These are the activations of a small network on made-up records, seen along a few directions, one row for each record.
Each row is followed by the record's values for the fields Tigo, Fuda, Ledir, Pebug, Zodas.
The largest differences between rows may come from other fields.
In the rows, zero is written as 500.
Strong random noise was added to every row along 10 fixed directions; ignore it. To show where, here is one row again and again, with new noise each time:
710,438,440,407,770,370,554,426,551,638,535,455,534,505,596,541,540,688,440,398,453,406
482,392,503,697,527,409,527,465,500,408,617,651,622,395,399,445,434,427,591,685,522,564
720,710,409,622,562,456,537,539,549,746,400,351,356,406,608,472,493,549,489,155,518,478
539,391,550,571,652,574,502,564,409,491,478,329,578,628,555,635,566,641,319,587,346,645
606,458,542,534,583,315,318,566,578,702,436,394,460,351,440,509,469,463,387,454,599,398
741,819,330,411,488,600,697,500,413,619,619,533,563,346,510,584,328,576,728,511,708,295
364,371,577,530,606,532,441,382,478,345,476,528,594,440,616,598,594,532,480,584,381,612
438,533,501,492,514,582,596,457,430,498,549,387,505,624,518,652,469,546,443,340,476,488
628,621,489,666,425,342,517,438,513,676,684,555,378,212,368,413,245,430,680,217,631,420
665,479,473,827,537,538,635,646,387,579,554,337,578,589,415,599,367,600,373,517,477,658
496,515,563,418,525,520,418,548,419,511,422,453,511,539,480,604,519,467,475,659,580,442
502,426,509,690,549,421,341,644,586,513,561,511,591,304,389,327,551,372,475,773,440,597

457,398,639,858,355,500,419,647,349,494,300,372,433,710,384,639,407,393,348,538,603,700  {Tigo: m5, Fuda: w1, Ledir: c2, Pebug: d3, Zodas: y2}
664,543,471,344,539,599,698,507,332,589,604,340,484,694,574,694,391,730,449,442,501,487  {Tigo: m5, Fuda: w1, Ledir: c2, Pebug: d3, Zodas: y2}
423,621,295,655,495,547,734,506,546,393,391,598,575,775,554,423,634,429,516,522,597,478  {Tigo: m5, Fuda: w2, Ledir: c2, Pebug: d3, Zodas: y2}
523,476,519,565,442,560,582,516,453,503,511,381,529,501,515,645,407,577,391,455,599,534  {Tigo: m5, Fuda: w2, Ledir: c2, Pebug: d2, Zodas: y3}
460,587,485,197,584,632,345,333,580,406,653,586,501,133,739,329,697,542,701,644,278,585  {Tigo: m5, Fuda: w2, Ledir: c2, Pebug: d3, Zodas: y2}
556,402,414,630,569,499,749,435,529,520,671,462,542,616,453,550,370,658,332,365,497,511  {Tigo: m4, Fuda: w2, Ledir: c2, Pebug: d2, Zodas: y3}
526,394,513,375,607,508,419,387,508,432,441,494,527,492,656,502,710,538,507,643,296,629  {Tigo: m1, Fuda: w2, Ledir: c2, Pebug: d3, Zodas: y2}
500,665,446,257,594,652,308,614,497,552,235,382,644,353,631,711,577,557,403,707,634,323  {Tigo: m4, Fuda: w2, Ledir: c3, Pebug: d3, Zodas: y3}
588,726,392,524,503,692,558,556,425,410,342,491,646,391,669,624,567,540,598,612,497,545  {Tigo: m3, Fuda: w2, Ledir: c3, Pebug: d3, Zodas: y3}
603,724,456,328,456,645,507,399,497,501,519,509,483,194,668,552,479,546,616,559,567,405  {Tigo: m3, Fuda: w2, Ledir: c2, Pebug: d2, Zodas: y3}
460,557,509,749,520,717,568,565,364,349,359,511,490,524,612,547,564,599,561,591,363,726  {Tigo: m2, Fuda: w1, Ledir: c2, Pebug: d2, Zodas: y3}
506,334,563,432,575,317,358,379,547,518,464,641,493,415,530,420,568,479,559,506,486,440  {Tigo: m1, Fuda: w2, Ledir: c2, Pebug: d3, Zodas: y2}
519,366,481,191,714,408,538,455,517,534,533,445,546,692,548,647,581,712,358,472,416,335  {Tigo: m4, Fuda: w1, Ledir: c2, Pebug: d3, Zodas: y2}
292,508,506,724,250,668,516,618,386,357,311,446,670,551,468,679,451,343,375,766,708,600  {Tigo: m1, Fuda: w2, Ledir: c2, Pebug: d3, Zodas: y2}
363,602,587,445,425,712,493,448,312,332,692,551,493,434,510,475,468,555,619,515,343,624  {Tigo: m3, Fuda: w2, Ledir: c2, Pebug: d3, Zodas: y2}
718,711,422,455,636,539,488,643,538,611,591,579,330,391,531,150,642,562,647,538,376,489  {Tigo: m2, Fuda: w1, Ledir: c2, Pebug: d2, Zodas: y3}
538,315,509,708,591,515,364,551,580,425,439,435,665,301,617,534,551,515,378,742,397,667  {Tigo: m1, Fuda: w1, Ledir: c2, Pebug: d2, Zodas: y3}
196,594,498,388,303,516,478,467,577,399,430,644,474,640,410,399,576,181,601,444,600,348  {Tigo: m3, Fuda: w2, Ledir: c3, Pebug: d3, Zodas: y3}
397,366,491,685,511,533,683,414,443,352,656,488,581,587,490,487,453,598,472,381,335,673  {Tigo: m1, Fuda: w2, Ledir: c2, Pebug: d2, Zodas: y3}
397,459,387,502,596,498,593,427,669,307,374,640,634,601,674,437,722,466,496,529,448,462  {Tigo: m3, Fuda: w2, Ledir: c2, Pebug: d2, Zodas: y3}
411,455,504,425,474,546,551,357,526,438,491,551,501,502,602,522,534,496,507,418,520,457  {Tigo: m1, Fuda: w2, Ledir: c2, Pebug: d2, Zodas: y3}
424,499,370,515,531,529,614,410,627,453,629,581,653,436,528,434,526,485,566,364,379,462  {Tigo: m3, Fuda: w2, Ledir: c3, Pebug: d3, Zodas: y3}
386,286,705,531,387,381,500,299,434,448,650,615,318,544,473,429,427,447,497,450,391,633  {Tigo: m3, Fuda: w1, Ledir: c2, Pebug: d3, Zodas: y2}
345,541,484,214,456,729,540,437,467,370,713,375,652,424,524,682,511,603,464,506,395,414  {Tigo: m3, Fuda: w2, Ledir: c2, Pebug: d2, Zodas: y3}
530,573,259,338,644,548,499,561,769,583,420,391,662,412,628,415,764,491,330,645,499,317  {Tigo: m1, Fuda: w2, Ledir: c2, Pebug: d2, Zodas: y3}
321,491,571,654,303,433,470,431,531,475,536,516,399,433,462,488,408,337,453,402,551,535  {Tigo: m3, Fuda: w1, Ledir: c2, Pebug: d3, Zodas: y2}
557,402,617,441,506,436,405,493,366,532,378,505,436,608,438,584,409,517,496,606,643,415  {Tigo: m1, Fuda: w2, Ledir: c2, Pebug: d2, Zodas: y3}
321,377,524,602,524,424,452,482,651,444,500,519,493,525,528,334,673,338,346,623,435,607  {Tigo: m5, Fuda: w1, Ledir: c3, Pebug: d3, Zodas: y3}
470,574,596,623,313,543,532,499,347,517,413,391,466,545,374,755,273,491,495,365,654,536  {Tigo: m4, Fuda: w2, Ledir: c3, Pebug: d3, Zodas: y3}
531,486,504,650,428,472,520,537,478,552,515,398,563,472,400,662,280,545,413,388,637,411  {Tigo: m3, Fuda: w2, Ledir: c2, Pebug: d2, Zodas: y3}
395,544,533,530,325,598,627,492,443,437,598,439,526,723,394,538,458,381,523,528,503,535  {Tigo: m1, Fuda: w2, Ledir: c3, Pebug: d3, Zodas: y3}
490,558,231,435,568,537,728,607,602,510,515,514,680,822,421,505,567,525,449,430,525,322  {Tigo: m4, Fuda: w2, Ledir: c2, Pebug: d3, Zodas: y2}
426,504,453,722,417,300,416,446,700,540,305,456,426,395,591,420,590,315,444,252,524,547  {Tigo: m1, Fuda: w2, Ledir: c2, Pebug: d3, Zodas: y2}
399,540,540,400,438,707,620,420,418,382,585,386,440,635,625,558,550,581,454,326,306,629  {Tigo: m3, Fuda: w2, Ledir: c2, Pebug: d2, Zodas: y3}
561,622,487,438,345,550,517,456,501,532,509,525,522,408,510,529,421,353,627,529,649,451  {Tigo: m1, Fuda: w2, Ledir: c3, Pebug: d3, Zodas: y3}
566,530,454,507,524,366,421,575,575,625,356,422,411,538,463,446,531,413,438,291,599,372  {Tigo: m1, Fuda: w2, Ledir: c2, Pebug: d2, Zodas: y3}
862,718,203,676,516,449,830,502,587,539,501,659,570,455,546,340,481,500,718,549,594,467  {Tigo: m3, Fuda: w2, Ledir: c2, Pebug: d2, Zodas: y3}
393,442,521,660,394,502,624,574,527,466,614,491,441,737,363,308,564,336,455,498,387,674  {Tigo: m5, Fuda: w2, Ledir: c3, Pebug: d3, Zodas: y3}
332,505,454,414,507,595,481,664,572,540,595,362,585,639,395,448,616,391,303,599,474,412  {Tigo: m5, Fuda: w1, Ledir: c3, Pebug: d3, Zodas: y3}
437,687,349,485,468,681,487,629,559,496,552,466,628,397,489,489,547,507,475,550,501,420  {Tigo: m4, Fuda: w2, Ledir: c2, Pebug: d3, Zodas: y2}
517,540,547,109,435,537,541,434,396,465,803,643,509,547,330,420,430,447,794,714,438,355  {Tigo: m3, Fuda: w2, Ledir: c3, Pebug: d3, Zodas: y3}
507,381,397,720,515,475,704,442,520,384,473,682,653,569,507,552,487,524,449,674,590,565  {Tigo: m4, Fuda: w1, Ledir: c2, Pebug: d3, Zodas: y2}
578,501,569,615,566,420,428,415,499,519,620,599,361,193,533,272,468,547,605,482,440,606  {Tigo: m5, Fuda: w2, Ledir: c2, Pebug: d2, Zodas: y3}

Here are new rows. What are their fields?
451,259,545,627,484,262,605,375,624,563,637,509,482,662,351,444,419,423,314,384,496,491  {Tigo: m3, Fuda: w2, Ledir: c3, Pebug: d3, Zodas: y3}
753,501,443,552,585,314,421,708,542,697,427,368,564,573,333,483,429,484,395,549,605,403  {Tigo: m3, Fuda: w2, Ledir: c3, Pebug: d3, Zodas: y3}
361,574,703,130,394,590,236,623,401,567,340,337,311,613,479,562,602,321,415,747,584,393  {Tigo: m5, Fuda: w1, Ledir: c3, Pebug: d3, Zodas: y3}
498,332,589,458,596,328,510,410,530,620,650,467,342,620,440,379,504,516,370,253,415,514  {Tigo: m5, Fuda: w2, Ledir: c3, Pebug: d3, Zodas: y3}
348,310,567,589,501,355,401,404,590,478,404,513,489,499,526,537,541,433,272,404,540,508  {Tigo: m3, Fuda: w2, Ledir: c2, Pebug: d3, Zodas: y2}
408,439,325,637,642,334,517,423,785,483,243,572,628,571,637,473,674,506,358,314,556,414  {Tigo: m4, Fuda: w2, Ledir: c2, Pebug: d3, Zodas: y2}
557,661,479,370,440,591,532,527,427,516,495,635,493,454,507,478,500,397,666,745,677,371  {Tigo: m5, Fuda: w1, Ledir: c3, Pebug: d3, Zodas: y3}
583,535,413,277,673,530,511,437,618,489,606,554,546,411,628,355,682,606,565,544,408,424  {Tigo: m5, Fuda: w2, Ledir: c2, Pebug: d2, Zodas: y3}
542,579,556,544,447,600,431,587,434,567,608,381,436,501,442,387,512,447,511,526,345,616  {Tigo: m1, Fuda: w2, Ledir: c3, Pebug: d3, Zodas: y3}
231,332,626,295,493,470,206,465,593,420,207,361,485,657,585,645,728,374,345,518,486,486  {Tigo: m5, Fuda: w2, Ledir: c2, Pebug: d3, Zodas: y2}
388,417,450,565,503,465,563,452,643,438,216,459,539,770,668,589,724,442,293,400,503,511  {Tigo: m3, Fuda: w2, Ledir: c2, Pebug: d3, Zodas: y2}
520,392,440,661,506,387,478,539,632,529,498,536,582,443,436,391,553,438,497,597,492,545  {Tigo: m5, Fuda: w2, Ledir: c2, Pebug: d3, Zodas: y2}
592,657,425,335,402,549,566,635,476,620,531,423,406,718,415,424,514,438,597,506,555,402  {Tigo: m5, Fuda: w2, Ledir: c2, Pebug: d3, Zodas: y2}
447,561,560,315,366,398,520,414,479,589,635,537,310,497,377,468,322,413,547,232,663,267  {Tigo: m3, Fuda: w2, Ledir: c2, Pebug: d2, Zodas: y3}
521,330,609,579,454,448,456,426,457,489,496,501,564,374,488,609,415,472,485,588,507,609  {Tigo: m1, Fuda: w2, Ledir: c3, Pebug: d3, Zodas: y3}
515,356,450,684,647,406,532,369,699,453,200,461,563,467,800,577,728,568,227,383,459,598  {Tigo: m3, Fuda: w2, Ledir: c2, Pebug: d2, Zodas: y3}
670,607,448,470,565,507,617,388,414,468,229,648,538,596,675,574,541,548,698,585,629,448  {Tigo: m1, Fuda: w2, Ledir: c3, Pebug: d3, Zodas: y3}
470,700,558,285,294,730,428,679,319,548,572,299,397,583,433,584,424,426,486,670,493,492  {Tigo: m3, Fuda: w1, Ledir: c2, Pebug: d3, Zodas: y2}
754,598,553,495,546,477,605,482,401,646,369,425,257,593,627,498,500,664,492,346,546,518  {Tigo: m5, Fuda: w2, Ledir: c2, Pebug: d2, Zodas: y3}
511,443,578,428,440,480,500,355,437,423,358,565,508,511,597,651,512,424,575,569,589,540  {Tigo: m1, Fuda: w2, Ledir: c3, Pebug: d3, Zodas: y3}
356,520,483,368,495,653,504,523,505,392,722,530,549,496,494,449,549,520,562,509,289,535  {Tigo: m4, Fuda: w1, Ledir: c2, Pebug: d3, Zodas: y2}
